A small network was shown many inputs. Here are its activations along a few directions, one row for each input.
In each table, some parts of the input vary, and every possible input appears once, in random order.
A made-up example of a description, with smaller parts first: values(2) and (point or ring(11) or (line(4) and ring(5))).
Shared parts are said once, and a part with two or three values counts as separate values.

Table:
R1: [  8  12  -4 -10  -8  27  15  22  33 -23 -24 -36 -15 -13 -47   8  -7  24
  14  35]
R2: [-12  -4   2 -23  -1 -14 -30 -33  25  30  18  55 -16   1  40   0 -12  -9
   5 -37]
R3: [  8 -21  26  -9 -20 -12  31  26  -1  -3 -24 -50   4 -36 -59  18 -28  17
  -1  23]
R4: [  9 -10   3 -14   4  27 -37 -40  45  35  -4  20   1 -11  -7 -15  -1  -9
 -11 -67]
R5: [ 13 -27  25   6  36  23  25  28 -44 -14 -40 -51   7   2  -5 -13  -8  13
 -47  21]
R6: [ -8  26   6  -8  31  18  13  22 -30 -38 -15   0 -18  47  43 -17  -5  18
 -23  55]
R7: [ -5  26  -2 -15 -13 -12  17  18   9 -24   1   4 -24  11  -9  18 -27  25
  28  67]
R8: [  6  16 -16  27 -31 -55  20  25   4 -39  41 -19  -4  13  -3   8  -2   9
  32  64]
R9: [  8  16 -16  35  17 -24  28  29 -39 -55  24 -13  -6  48  41 -23  17   1
 -17  48]
R10: [ 14  21   7 -27 -14  27 -20 -21  49   5   2   5  -2 -42 -58  20   3   0
  49  -8]
R11: [  2 -20 -16  16 -22 -56 -12 -25  15  13  55  44  10  12  34  -5  24 -21
   8 -33]
R12: [ -6  26   9 -30 -24 -13 -21 -26  25   0  22  40 -26 -25 -15  32  -8  -2
  60  24]
R13: [-10   5 -23  12  32  53 -11  -5 -11  25 -47  -9  14  17  19 -27  15  -5
 -39 -50]
R14: [ 14  10   3  -1  40  58  14  21  -8 -29 -39 -44  -9  31   5 -28   8  10
 -28  28]
R15: [-16  -2 -42  43   8 -33   0  15 -43  -2  13  20  12  42  49 -18  31 -19
 -24 -27]
R16: [  9  11  -8   8 -45 -55  -6 -18  21 -16  61  20   6 -16  -6  37  20 -15
  63  26]
R17: [-11 -30  -8  15  22  24   0   3 -50  46 -37 -21  29 -12   6 -14   0  -5
 -57 -56]
R18: [  5 -15  47 -19 -25  -2  -1 -14  22  25  10  -8  12 -66 -68  37  -7 -12
  33 -16]
R19: [-28  12 -22   4  20  17 -10   7 -30  15 -28  36   4  31  60 -18   1  -9
 -27 -20]
R20: [  0 -52  30 -10  -5   3 -14 -35   9  50  11   7  21 -35 -19   2 -13  -9
 -20 -78]
Q: The inputs of R17 and R20 match in every part but one. If R13 is changed in the same way as R17 into R20, which row does it become?
A: R4
Q: What do these inputs look like to the network?
A: line(4) and ring(5)
Q: Change only the ring(5) part in R7. List by row number the other rows that result.
A: R2, R6, R12, R19
Q: Change only the ring(5) part in R15. List by row number the other rows that result.
A: R8, R9, R11, R16
